These are the activations of a small neural network, seen along a few directions. Each row is one input.
In each table, some parts of the input vary, and every possible input appears once, in random order.
A made-up example of a description, with smaller parts first: one of 5 places around a ring, together with either a single point or (one of 2 separate values, together with one of 4 places along a line) or one of 11 places along a line.
Shared parts are said once, and a part with two or three values counts as separate values.
(in the rows, 128 means zero)

Other details of the inputs vary at random and push rows far along two fixed directions, the same in every table; ignore that.

Table:
row 1: [111 140 123 145 110 141 112 110 145 170 120 116 118 143 194]
row 2: [121 127 138 108 152 143  97 117 170 186 154 116 125  64 142]
row 3: [213 120  97 167  81 160 171 120 120 168 111 138 148 203 146]
row 4: [134 140 129 137 132  99 112  85 137 173 114 136 115 106 173]
row 5: [123 124 109  94 116  94 117 110 123 184 110  99 127 125 198]
row 6: [196 121 101 163 101 154 160 124 122 143 119 146 148 193 127]
row 7: [ 78 134 157 123 170 101 120 128 136  61 138 157 111  73  79]
row 8: [162 121 145 126 129 138 110  84 163 209 143 115 124  79 146]
row 9: [174 158 143 135 112 107  85  76 109 168 114  85 105 127 156]
row 10: [132 145 116 145 111 136 116 102 151 183 116 106 128 156 207]
row 11: [ 92 139 121 118 148 108 108 120 139 155 121 140 106  98 167]
row 12: [149 124 130 125 110  87 131  78 125 172 107 114 110 119 177]
row 13: [ 62 139 142 146 136 151 110 136 153 124 127 134 106 112 151]
row 14: [ 91 172 141 128 174 142  71 155 119  90 142 142 102  93  83]
row 15: [ 62 129 134  94 155 104 113 154 134 104 128 135 119  90 123]
row 16: [ 53 138 142 115 164 135 109 153 147  64 146 125 137 121 108]
row 17: [ 58 131 163 129 132 125 120 126 137  80 139 112 119 113 117]
row 18: [ 94 142 163 148 132 122 121  93 155 105 129 114 113 122 141]
row 19: [ 85 143 156 160 128 140 113 100 150 125 127 140 104 118 146]
row 20: [ 90 138 144 133 153 107 115 106 138 128 123 159  97  87 131]
row 21: [196 104  71 102 101 125 162 163  94 154 114 128 167 171 136]
row 22: [240  82 100 102  87 146 170 135 115 192 142  95 172 144 106]
row 23: [ 41 141 149 117 163 143 115 162 149  57 146 128 131 114 101]
row 24: [ 49 135 146 119 139 140 110 147 142  88 138 119 124 116 131]
row 25: [113 101 129 138 117 166 178 194 106  42 138 151 143 153  37]
row 26: [ 92 159 160 113 161 116  84 139 105  70 143 109 110  95  68]
row 27: [209  88  92  90 106 161 155 161 124 184 147 107 173 134 108]
row 28: [159 105 117 130 124 126 173 164 106  81 123 174 130 135  57]
row 29: [186 120 107 146 128 138 153 134 107 128 126 166 141 160 109]
row 30: [101 144 120 120 152 106 100 118 142 153 124 136 118  96 169]
row 31: [153 106 107 110 131 119 168 173  95  76 133 150 155 137  60]
row 32: [113 131 144 110 138  87 112  96 124 132 130  97 131 119 162]
row 33: [251  87 109 122  88 151 167 117 125 195 137 113 157 137 107]
row 34: [ 67 129 170 152 131 135 124 115 148  85 129 129 101 104 114]
row 35: [169 121  90 130 139 147 148 169 106 116 133 166 149 161 107]
row 36: [160 114  86 126 125 140 159 181 111 128 119 175 135 147 101]
row 37: [129 133 132 138 124 102 120  95 138 173 109 144 105 110 166]
row 38: [137 129 113 101 124 101 108 106 122 174 121  92 143 142 202]
row 39: [153 131 139 131 122  92 117  71 128 160 119 106 122 130 182]
row 40: [149 114 126 151 133 156 169 163 119  42 141 163 147 165  41]
row 41: [132 144 115 142 119 128 106  95 151 181 119 104 131 155 208]
row 42: [123 161 131 105 135 118  70 122 108 148 124  83 119 119 150]
row 43: [ 79 128 136 123 111 135 113 126 141 146 119  94 124 130 180]
row 44: [ 57 125 152 102 164  97 127 144 123  64 138 141 113  80  81]
row 45: [ 81 137 157 163 125 144 117 106 152 130 122 138 100 114 145]
row 46: [140 100 112 111 130 125 178 191  96  63 131 164 144 137  39]
row 47: [139 109 131 155 116 167 175 169 112  47 137 167 135 158  43]
row 48: [217 146 107 151 112 153 124 138  85 144 119 143 126 163  87]
row 49: [188 109 103 133  92 134 166 133 109 127 124 105 165 197 126]
row 50: [ 98 138 151 129 118 112 122  97 144 129 127  84 130 136 166]
Each input here is: one of 5 places around a ring, together with either one of 2 separate values or one of 8 places along a line.
The inputs of row 17 and row 1 match in every part but the place on the ring of 5. If row 25 is changed in the same way as row 17 into row 1, which row does it become? -> row 13
The inputs of row 18 and row 3 match in every part but the place on the ring of 5. If row 47 is changed in the same way as row 18 into row 3, which row does it become? -> row 19
Which other rows does row 22 become when the choice among 2 separate values takes its other values? List them by row number. -> row 26
Which other rows does row 32 become when the place on the ring of 5 takes its other values? List them by row number. -> row 29, row 35, row 38, row 39
List by row number the other rows that have the place on the ring of 5 in common with row 5. -> row 15, row 16, row 21, row 23, row 24, row 27, row 38, row 42, row 43
Which other rows does row 8 become when the choice among 2 separate values takes its other values? List them by row number. -> row 48

Table:
row 51: [ 96 137 133 117 152 130 110 131 148 126 140 120 125 105 135]
row 52: [155 114 125 131 126 140 148 137 133 126 132 145 134 131  97]
row 53: [163 119 122 135 132 130 140 129 114 115 131 151 129 134 102]
row 54: [208 119  96 137  87 128 144  95 133 225 110 109 138 162 202]
row 55: [132 117 102 117 128 133 141 161 118 124 125 146 142 139 118]
row 56: [ 80 136 150 144 128 143 115 121 139 114 130 127 112 122 141]
row 57: [157 121 125 137 131 130 146 131 117 124 133 148 133 134  96]
row 58: [111 132 138 109 137  98 110 110 120 130 123 115 119 108 154]
row 59: [101 151 142 136 131 111 108 106 139 118 122 106 120 138 157]
row 60: [132 128 116 134 116 121 150 147 112  97 113 132 134 164 118]
row 61: [ 91 152 147 145 131 121 110 115 133 105 118 124 105 126 131]
row 62: [112 133 147 123 128 124 107 111 143 149 127 113 112 102 138]
row 63: [167 135 130 130  87 103 104  63 135 226 106  71 117 124 219]
row 64: [106 135 146 117 142 118 110 119 141 117 140 109 129  99 123]
row 65: [ 95 133 142 110 144 103 117 121 123 120 131 121 123 103 128]
row 66: [146 123 112 138 132 145 141 147 131 129 130 162 137 135 112]
row 67: [146 113 116 115 118 124 149 148 114 115 128 127 142 130 104]
row 68: [152 125 124 131 124 136 137 140 106 126 129 138 129 133  94]
row 69: [ 84 132 150 149 135 138 124 110 149 112 132 137 118 121 143]
row 70: [ 94 141 136 129 143 133 103 132 140 133 130 139 114 102 133]
row 71: [101 131 145 112 145 124 109 122 147 123 140 113 127 104 123]
row 72: [141 110 116 109 120 129 148 151 120 121 128 131 140 134 104]
row 73: [119 111 117 134 112 142 154 152 118 106 126 135 139 160 127]
row 74: [158 123 119 119 133 131 132 140 107 110 135 132 140 140 106]
row 75: [145 125 114 130 125 151 140 156 124 130 131 143 127 131 107]
row 76: [ 80 133 147 135 137 138 115 123 144 108 137 117 127 129 146]
row 77: [ 94 139 131 119 153 129 103 132 144 127 136 128 130 108 138]
row 78: [111 132 150 133 142 117 118 109 147 122 135 128 117  93 121]
row 79: [158 123 122 130 125 136 132 140 103 117 127 141 124 133 101]
row 80: [144 133 121 153 119 134 149 128 123 102 118 147 128 160 109]
row 81: [174 124 114 121 114 124 135 120 110 158 128 111 147 152 137]
row 82: [145 116 101 115 119 131 147 149 122 143 125 129 139 140 134]
What is each input in this table made of? -> one of 4 places along a line, together with either one of 2 separate values or one of 6 places along a line
The inputs of row 80 and row 60 match in every part but the place on the line of 4. If row 53 is changed in the same way as row 80 into row 60, which row does it become? -> row 58
